Small tables with named rows and columns. After each table, cells are looked up by row and column.

kibez:
,nobe,pim,bona,lomu,tekubub,maz,keniduz,nalivis,mif
vugafut,46218,40660,47387,72387,34600,78388,59849,71311,39039
bof,54465,72992,66743,56141,83132,21473,75329,53429,52342
kopub,55126,58818,76431,35452,74909,59428,55911,65218,85643
kosuzen,51450,44891,51073,62732,40512,76781,52948,65456,51923
fud,46531,68111,66514,66400,79148,24926,85756,65248,40019
mog,42875,43477,49645,77806,40006,69399,69852,74932,31559
gel,44157,47106,51459,75924,44743,63594,70462,72254,33089

kosuzen, maz: 76781
mog, pim: 43477
bof, bona: 66743
kopub, pim: 58818
gel, keniduz: 70462
vugafut, pim: 40660
kopub, mif: 85643
fud, pim: 68111
kosuzen, keniduz: 52948
gel, pim: 47106
mog, nalivis: 74932
bof, nobe: 54465

Table nal
	vis	nefenod	fup	kivovuk	perom	nubi	reb
tiruk	84.847	-14.706	-3.217	2.347	-20.994	-11.416	7.124
bunuram	-38.569	-14.706	11.138	-54.888	0.533	-20.631	22.242
zav	-38.569	-24.024	-3.217	-50.119	13.449	25.444	14.683
dap	-32.074	34.992	-3.217	35.734	30.670	66.912	12.793
befip	-45.065	-17.812	44.632	-7.192	60.807	34.659	-9.884

nefenod of tiruk: -14.706
kivovuk of tiruk: 2.347
fup of zav: -3.217
reb of bunuram: 22.242
vis of befip: -45.065
kivovuk of befip: -7.192
fup of befip: 44.632
reb of zav: 14.683
kivovuk of zav: -50.119
perom of zav: 13.449
perom of dap: 30.670
fup of tiruk: -3.217
reb of befip: -9.884
nubi of zav: 25.444
vis of tiruk: 84.847
kivovuk of bunuram: -54.888
nefenod of befip: -17.812
perom of bunuram: 0.533
Which row has the largest perom? befip

Table vudad
,vibobu,doz,gifov,tuvar,dor,lub
faz,138,160,119,110,131,143
vuri,73,48,70,181,55,112
fodo,81,67,81,176,73,119
ris,169,155,154,85,155,128
kag,117,155,136,141,140,154
zodo,91,87,101,166,87,119
vik,184,205,175,68,186,144
guvepiz,151,181,137,98,151,147
pipez,83,64,90,174,77,112
punuf,70,56,87,188,69,116
lunafa,122,100,137,146,127,127
tel,68,61,93,192,72,123
kem,71,65,82,187,72,120
penuz,179,206,170,73,183,147

dor of lunafa: 127
gifov of faz: 119
gifov of vuri: 70
vibobu of guvepiz: 151
tuvar of vik: 68
doz of punuf: 56
dor of guvepiz: 151
dor of fodo: 73
gifov of fodo: 81
gifov of vik: 175
vibobu of punuf: 70
lub of vik: 144
vibobu of tel: 68
tuvar of penuz: 73
dor of vik: 186
gifov of punuf: 87
gifov of lunafa: 137
vibobu of ris: 169
Which row has the largest dor? vik

rup =
fields: naf, dibizub
sov: [-71.84, 51.05]
teti: [4.63, 30.77]
rosor: [-92.22, 32.33]
labaza: [-49.29, 16.24]

dibizub of labaza: 16.24
naf of rosor: -92.22
dibizub of sov: 51.05
naf of labaza: -49.29
dibizub of teti: 30.77
naf of sov: -71.84
naf of teti: 4.63
Which row has the largest dibizub? sov

det:
,dem,des,rif
peviz,171,270,644
neker,691,872,491
vano,709,847,262
rer,150,223,545

What is the rif of peviz in det? 644
What is the rif of neker in det? 491
What is the des of peviz in det? 270
What is the rif of rer in det? 545
What is the rif of vano in det? 262
What is the des of vano in det? 847
What is the des of rer in det? 223
What is the des of neker in det? 872
Which row has the largest rif? peviz

muru =
|  | fivu | papaf | danimem | dup | kad | vom | nubon |
|---|---|---|---|---|---|---|---|
| sube | 83 | 122 | 134 | 148 | 130 | 137 | 69 |
| vipe | 127 | 197 | 148 | 184 | 209 | 151 | 24 |
| buboz | 135 | 188 | 152 | 192 | 200 | 156 | 16 |
| leg | 81 | 152 | 188 | 214 | 163 | 188 | 7 |
| lobopi | 136 | 101 | 121 | 111 | 98 | 131 | 115 |
| ler | 106 | 33 | 76 | 44 | 26 | 67 | 178 |
| saz | 112 | 183 | 159 | 191 | 193 | 170 | 25 |
| veke | 119 | 197 | 174 | 208 | 209 | 186 | 11 |
| nutan | 76 | 31 | 50 | 25 | 21 | 50 | 200 |
| duvok | 118 | 163 | 156 | 192 | 169 | 156 | 22 |
| por | 106 | 82 | 105 | 93 | 82 | 105 | 128 |
| bubafup | 103 | 45 | 64 | 55 | 37 | 40 | 159 |
| vos | 74 | 117 | 145 | 159 | 120 | 147 | 62 |

What is the kad of bubafup in muru?
37
What is the danimem of por in muru?
105
What is the danimem of vipe in muru?
148
What is the vom of duvok in muru?
156
What is the papaf of bubafup in muru?
45
What is the papaf of nutan in muru?
31
What is the papaf of ler in muru?
33
What is the kad of veke in muru?
209
What is the dup of ler in muru?
44
What is the dup of lobopi in muru?
111
What is the kad of saz in muru?
193
What is the vom of vos in muru?
147
What is the dup of duvok in muru?
192
What is the danimem of nutan in muru?
50
What is the fivu of leg in muru?
81
What is the danimem of ler in muru?
76
What is the nubon of sube in muru?
69
What is the vom of por in muru?
105
What is the nubon of ler in muru?
178
Row with the largest vom: leg

